These are the activations of a small neural network, seen along a few directions. Each row is one input.
Each table varies a few parts of the input and shows all the possible inputs, shuffled.
A made-up example of a description, with smaller parts first: values(3) and (point or ring(11) or (line(4) and ring(5))).
Shared parts are said once, and a part with two or three values counts as separate values.
(in the rows, 128 means zero)

Other details of the inputs shift rows strongly along two fixed directions, in all tables alike. That doesn't count.

Table:
r1: [145  43 130 137 122 104 175 163  93  17 194 155 112]
r2: [ 96 131  98 119 118 177 152 132 122 132 108 130 138]
r3: [138 117 107 148 116 121 143 128 122  96 156 139 113]
r4: [166 112 179 106 141  84  98 124 127 151 136 121 122]
r5: [ 95 166 107 135 123 154 130 129 139 141  95 120 143]
r6: [112 150 141 112 124 135 114 128 139 152 109 129 133]
r7: [161 131 171 113 156 103  80 113 151 182 122 110 131]
r8: [101 140 124 120 124 149 124 132 139 137 120 129 130]
r9: [171  94 154 139 124  74 137 127 101  86 169 147 108]
r10: [ 95 154 106 117 119 163 130 131 145 154 109 118 118]
r11: [171 126 148 133 134 108 115 100 112 157 128 126 130]
r12: [ 92 170 112 126 117 150 132 133 132 138  94 124 138]
r13: [164 146 172 125 154  96  78 115 145 173 115 112 155]
r14: [104 168  97 143 116 151 130 112 144 148 110 130 124]
r15: [165  67 144 125 139  91 129 141 121  86 173 133 114]
r16: [168 119 181 129 150  83  98 125 121 135 131 123 139]
r17: [120 143 127 115 133 139 115 121 146 160 114 113 124]
r18: [118 155 132 133 137 132 112 126 141 151 106 116 149]
r19: [110 138  95 148 107 141 153 123 125 110 133 137 114]
r20: [ 88 133  77 136 114 174 173 142 104 100 109 134 139]
r21: [ 94 157 105 121 125 161 119 129 154 150 112 123 139]
r22: [131 118 113 146 114 119 151 128 112  93 151 143 106]
r23: [164 108 180 118 153  91  92 122 136 148 140 125 140]
r24: [105  86  75 125 110 172 191 148 104  73 139 136 113]
Each input here is: line(4) and (point or line(5)).
Question: Changing only the line(4) part turns r20 into r24. The same change can be made to r18. Which row results?
Answer: r7
Question: Start at r4 and move only the line(5) part, one step at a time. The first step leads to r10. Which rows follow, in order?
Answer: r17, r7, r15
Question: Which other rows agree with r14 in the line(4) part? List them by row number.
Answer: r3, r9, r11, r19, r22

Table:
r25: [145  76 133 127 129 108 146 148 114  76 169 137 115]
r26: [ 56 182  47 134  92 204 161 120 145 149  91 124 115]
r27: [132 153 140 114 136 130 105 113 139 179 106 118 131]
r28: [167 130 174 118 155 103  86 112 134 175 117 115 148]
r29: [ 94 120  80 137 107 167 167 138 122  92 136 139 121]
r30: [129 146 136 118 134 132 103 112 153 173 118 117 124]
r31: [180  84 134 172 113  62 161 128  82  43 191 160 100]
r32: [107 100  78 138 100 153 183 144 107  70 152 142 103]
r33: [ 65 149  62 131 100 190 164 139 142 114 116 129 115]
r34: [124  97 131 128 133 127 146 152 112  81 138 132 139]
r35: [ 83 142  88 127 119 174 153 143 131 118 108 126 139]
r36: [140 148 161 107 150 119  82 118 153 187 107 108 143]
r37: [150  94 136 133 132 112 137 135 112  98 151 136 129]
r38: [145 161 193 100 160 105  58 111 160 212  91 106 153]
r39: [160  80 161 122 148  99 127 146 109  91 149 129 142]
r40: [ 62 188  84 114 110 193 134 122 147 175  76 117 134]
r41: [105 132 127 111 132 145 124 140 141 133 116 121 137]
r42: [220 126 210 151 159  31  72 100 116 148 145 131 142]
r43: [158  60 120 144 116 101 170 137  95  52 187 150  93]
r44: [125 157 152 112 134 130 101 117 137 177  99 121 138]
r45: [140 165 141 148 125 101 106 112 137 144 125 132 127]
Question: What do these inputs look like to the network?
Answer: values(3) and (point or line(6))
Question: Changing only the values(3) part turns r34 into r38. The same change can be made to r29. Which row results?
Answer: r30
Question: Which other rows does r31 become when the values(3) part takes its other values? List them by row number.
Answer: r42, r45
Question: Which other rows agree with r26 in the values(3) part? List them by row number.
Answer: r27, r31, r32, r40, r43, r44
Question: Which other rows does r25 become when the values(3) part takes its other values? List them by row number.
Answer: r28, r32
